Each row below is a small network's average activation on inputs in which a field has the value named, seen along a few directions.
Values that are neighbours, or in one group, have similar rows; names and order tell nothing.
(in the rows, 500 means zero)
Strong random noise was added to every row along 14 fixed directions; ignore it. To show where, here is one row again and again, with new noise each time:
[514 345 513 316 431 443 566 468 229 539 609 578 500 435 619 513 342 402
 317 237 416 492 599 500]
[346 268 492 396 490 600 716 532 553 513 444 624 592 420 656 406 519 518
 651 560 555 497 325 421]
[634 763 694 599 514 427 435 477 426 492 522 444 422 492 461 551 378 526
 578 424 212 360 525 418]
[359 438 335 619 633 497 503 431 725 539 491 573 589 294 553 413 676 567
 630 707 627 495 351 405]
[615 590 451 558 387 602 536 644 626 535 508 450 512 468 511 400 525 484
 592 554 635 484 521 682]
[628 681 475 565 535 339 731 581 487 407 639 465 543 593 490 526 298 601
 497 398 255 577 534 541]
[433 506 362 447 444 544 316 551 487 603 420 500 331 209 485 727 574 226
 496 617 561 570 560 450]
[486 472 411 440 356 521 576 480 620 393 412 592 332 629 569 469 458 470
 606 470 315 495 253 273]
[445 686 691 631 500 393 736 793 524 427 521 494 536 533 546 503 386 459
 618 528 567 497 783 388]
[465 352 357 428 531 544 512 482 401 500 466 526 558 470 370 480 523 627
 254 570 452 523 394 675]
[521 460 456 514 562 375 636 538 525 538 514 540 379 451 504 589 543 359
 556 501 547 677 678 402]
[406 538 591 586 835 591 234 483 601 329 347 327 561 422 369 639 434 284
 357 608 609 460 647 514]
[394 479 554 634 926 572 722 340 515 622 474 487 597 358 454 484 640 629
 704 668 541 553 365 507]
[358 515 553 492 585 473 538 518 489 283 459 385 591 728 525 574 288 454
 434 441 399 573 523 482]
[463 228 635 493 375 318 319 416 487 434 516 592 730 360 703 349 489 603
 476 499 410 345 595 499]
[622 431 232 347 539 441 560 456 477 644 659 588 504 213 451 607 469 497
 397 442 337 594 362 557]


Viti, 9 values:
b9: [353 441 479 477 436 507 592 525 270 698 466 605 377 529 317 515 789 717
 399 666 622 540 466 433]
b8: [197 528 430 657 503 535 509 532 648 467 327 571 396 664 380 418 769 610
 551 728 743 474 418 256]
b4: [412 545 450 479 444 600 675 724 820 546 499 559 544 609 432 346 594 523
 650 584 759 499 418 357]
b6: [338 462 411 343 469 576 522 518 346 554 488 530 498 634 454 578 498 522
 344 497 545 565 404 474]
b7: [410 779 646 606 441 706 578 710 462 395 419 363 590 699 503 496 403 576
 622 655 512 441 426 644]
b1: [506 439 435 506 369 491 304 474 597 458 444 511 505 497 665 481 551 401
 535 529 667 514 563 537]
b5: [227 617 274 623 845 510 487 465 469 342 445 426 350 433 482 838 514 222
 333 606 780 733 635 321]
b2: [490 289 598 432 700 540 408 397 618 445 494 463 553 354 566 583 531 265
 590 494 670 547 623 392]
b3: [354 657 323 591 534 455 766 554 502 582 734 500 649 534 641 491 478 586
 569 383 761 626 513 558]
The values of Viti form 3 separate groups.
- List the group mates of b4, in the order listed. => b8, b3
- List the group mates of b2, in the order listed. => b9, b5

Ket, 12 values:
v5: [363 442 533 596 710 425 314 200 301 528 352 537 204 537 277 585 740 484
 329 512 497 520 627 267]
v12: [581 242 790 484 705 498 556 486 517 506 393 561 650 361 508 450 449 561
 495 603 443 437 567 605]
v7: [370 496 549 574 782 403 579 466 473 562 407 442 485 721 348 546 632 511
 509 621 724 714 730 540]
v4: [247 553 468 442 665 580 410 550 708 413 485 517 573 500 404 494 437 480
 393 570 519 375 282 142]
v11: [567 287 534 365 479 816 624 244 160 654 315 553 224 525 535 500 680 535
 544 504 510 507 204 576]
v3: [800 330 519 479 441 477 446 492 855 460 451 509 609 360 420 373 539 641
 614 558 405 389 402 628]
v6: [515 136 545 501 555 322 530 523 556 455 530 463 758 608 418 329 661 583
 375 677 726 729 872 783]
v10: [514 243 465 392 327 165 516 428 439 631 444 594 296 821 188 592 741 668
 438 641 160 793 495 345]
v1: [513 464 246 485 404 704 251 509 444 507 412 533 306 468 304 566 690 463
 180 634 722 444 422 626]
v2: [611 405 470 652 380 498 608 303 538 678 439 685 464 610 601 152 817 833
 714 575 516 396 264 614]
v8: [473 276 731 398 440 428 174 401 478 461 423 588 403 305 618 502 487 192
 472 248 497 298 676 217]
v9: [610 648 500 532 322 603 353 522 495 758 445 578 330 274 390 485 814 606
 637 671 526 383 422 466]
The values of Ket form 4 separate groups.
- List the group mates of v3, in the order listed. => v5, v8
- List the group mates of v1, in the order listed. => v11, v9
- List the group mates of v10, in the order listed. => v4, v6

Zuti, 12 values:
j7: [691 435 651 342 606 441 624 561 418 430 533 560 417 651 396 512 361 412
 316 314 464 511 669 357]
j12: [478 433 682 426 610 529 443 229 481 631 557 520 465 727 538 389 612 542
 655 362 528 429 384 254]
j8: [728 207 642 199 581 577 548 470 557 617 684 505 764 512 526 372 445 449
 472 268 655 535 561 680]
j5: [433 613 426 568 378 515 437 540 419 386 485 431 478 375 575 667 393 477
 502 545 322 480 404 512]
j10: [533 516 384 646 440 426 687 547 691 434 601 562 610 559 633 218 500 666
 601 522 504 466 452 537]
j11: [675 382 416 426 223 448 672 465 508 635 583 646 406 435 650 357 563 516
 710 428 334 547 377 501]
j6: [519 490 405 507 323 412 409 557 426 420 450 529 383 341 504 625 528 475
 422 561 398 524 600 533]
j1: [471 463 466 480 467 554 822 538 430 542 512 656 461 439 735 370 460 485
 581 383 605 473 446 457]
j2: [305 618 462 533 302 619 502 574 309 440 482 493 475 518 544 459 421 617
 376 473 476 336 355 493]
j4: [466 629 473 439 414 491 100 423 485 717 531 444 341 524 403 631 594 266
 417 349 710 471 655 406]
j9: [561 196 502 471 673 481 495 337 535 613 516 567 616 328 492 326 660 537
 469 539 613 520 553 604]
j3: [232 611 611 511 656 455 295 534 505 485 397 434 626 448 371 777 414 514
 490 654 383 456 445 371]
The values of Zuti form 4 separate groups.
- List the group mates of j7, in the order listed. => j12, j8
- List the group mates of j9, in the order listed. => j10, j11
- List the group mates of j3, in the order listed. => j1, j4
